grid =
[[ -5 -26   3  -3   7 -18 -12  -2   0 -16 -16 -26]
 [-17   3   9   2 -13 -34 -15 -12   7  13  -2  -9]
 [ -3 -25   1  -9  -7 -15  -4  -7  -4 -18  -1 -28]
 [ -5 -11 -13   0  -1  28  12  26  -6  -8 -25   9]
 [ -1 -20   4  -6  -2 -19  -8  -8  12 -22  -2 -26]
 [ -5  -7  -5  -7   8  30  -1  12  -1 -10 -33   3]
 [ -3 -25  10   2 -19 -25  -9  -2  -3  -8  -8 -22]
 [  0  -4   6 -20   9   7 -26  -1  -6   4   7  11]]
Rows and columns are numbered from 1.
Report the entry in row 2 and column 1.
Answer: -17
The bottom-right entry is 11
Report the top entry of the column that holds the smallest entry.
Answer: -18
Report the entry directly below -28.
Answer: 9
The entry at row 3, column 3 is 1
Report the entry just right of 10.
Answer: 2
Report the entry at row 3, column 1.
Answer: -3
Report the entry at row 1, column 3.
Answer: 3
Report the entry in the bottom-left corner.
Answer: 0
Report the entry in row 1 and column 2.
Answer: -26
The entry just left of the smallest entry -> -13
The top-right entry -> -26
Report the entry in the top-left corner.
Answer: -5
Report the entry just right of the largest entry.
Answer: -1
Report the maximum.
Answer: 30
Report the entry at row 3, column 2.
Answer: -25

[[-0.60, -0.54, -1.18, -0.39, 0.64, 0.68, -1.53, -1.16, -1.07, 0.00, 1.17, 0.82, 1.25, -1.11, 2.09],
 [0.95, 2.19, 0.21, -0.01, 0.13, -1.08, 1.14, 1.46, 1.67, 0.58, 0.32, 0.47, -1.62, 1.33, -1.09],
 [1.19, -0.90, -1.71, -2.08, -0.83, -0.21, 0.01, 3.58, 4.90, 0.76, -3.63, -1.17, 2.15, 1.57, -3.06],
 [0.66, 0.52, 1.58, 0.87, 0.08, -0.84, 1.04, 1.01, 0.43, 0.43, -0.89, -0.11, -1.43, 0.75, -1.27],
 [0.50, -1.21, -0.52, -0.68, 0.10, 0.56, -1.44, 0.50, 0.61, 1.14, -0.38, 0.80, 1.69, 0.11, 0.52],
 [1.00, 0.55, 1.60, 0.72, -0.04, -0.51, 0.44, 0.70, 0.12, 1.16, 0.13, 0.85, -1.16, 1.07, -0.58],
 [0.36, 1.73, -3.20, -2.06, 0.53, -0.65, -0.10, 2.23, 3.74, 0.01, -0.60, -0.09, 0.94, 0.52, -0.70],
 [-0.12, 0.74, -0.73, -0.42, 0.12, -0.48, 0.65, 0.81, 1.19, -0.54, -0.70, -0.71, -0.26, 0.09, -0.80],
 [-0.09, -1.09, -0.77, -0.57, 0.14, 0.63, -1.29, -0.24, -0.06, 0.40, -0.06, 0.38, 1.57, -0.44, 0.87],
 [0.72, -0.20, 2.29, 0.58, -2.65, 1.12, 0.84, -1.96, -1.95, 0.61, 2.67, 0.64, -1.10, 1.82, -0.43],
 [1.95, 2.01, -1.67, -0.64, 4.16, -2.73, -1.43, 5.59, 5.11, 2.85, -3.06, 2.15, 0.35, 0.28, -0.10],
 [0.93, 2.22, -4.22, -2.52, 1.86, -0.92, -1.52, 2.96, 4.43, 1.26, 0.08, 1.65, 1.65, 0.35, 0.83]]
Rows and columns are numbered from 1.
Give the entry in row 3 and column 2.
A: -0.90
Give the entry at row 1, column 2.
A: -0.54
Give the entry in row 1 and column 1.
A: -0.60
Give the entry in the top-right corner.
A: 2.09
Give the entry directly above 0.76.
A: 0.58
Give the entry directly above the smallest entry.
A: -1.67
The entry at row 3, column 1 -> 1.19
The entry in the bottom-left corner is 0.93
Give the entry just right of -1.95.
A: 0.61
Give the entry directly above the largest entry.
A: -1.96
Give the entry just left of the smallest entry.
A: 2.22
Give the entry directly below the largest entry.
A: 2.96
The entry directly above 0.83: -0.10
Give the entry directly above -1.10.
A: 1.57
Give the entry just right of 1.46.
A: 1.67
Give the entry in row 2 and column 3.
A: 0.21
The entry just left of 0.81 is 0.65
The top entry of the column that holds the smallest entry -> -1.18
Give the entry directly below 0.68.
A: -1.08
The entry in row 2 and column 1 is 0.95
Give the entry in row 2 and column 2.
A: 2.19
Give the bottom-right entry.
A: 0.83
Give the top entry of the column that holds the largest entry.
A: -1.16
Give the entry directly below 0.75.
A: 0.11
Give the entry just right of -2.73.
A: -1.43
Give the entry just right of -1.17.
A: 2.15
The entry just left of -0.21 -> -0.83
The entry just right of -1.44: 0.50

[[3.00, -3.51, 0.55, 0.20, 1.68],
 [0.44, -1.01, 0.12, -1.63, -4.60],
 [-1.48, -2.95, 1.56, -2.93, -3.90],
 [-3.40, -1.28, 1.42, 0.20, 4.47],
 [-4.68, -0.17, 1.42, -0.85, 2.38]]
The 4th entry in reading order: 0.20
Report the smallest entry in the first row.
Answer: -3.51
Report the entry directly below the centre entry.
Answer: 1.42
The entry directly above -2.95 -> -1.01
The 1st entry, reading row by row -> 3.00
Report the smallest entry in the first column.
Answer: -4.68
The entry just right of -0.17 is 1.42
Report the last entry of the smallest entry's row.
Answer: 2.38
The top entry of the column that holds the largest entry: 1.68
Report the 3rd smallest entry.
Answer: -3.90
The smallest entry in the last column -> -4.60
Report the entry directly below 0.12.
Answer: 1.56
The first entry in the row that holds the largest entry -> -3.40
The third entry in reading order -> 0.55
Report the 4th-last entry, reading row by row.
Answer: -0.17
The maximum -> 4.47
Report the second entry from the end, reading row by row.
Answer: -0.85
Report the entry directly above -0.85.
Answer: 0.20
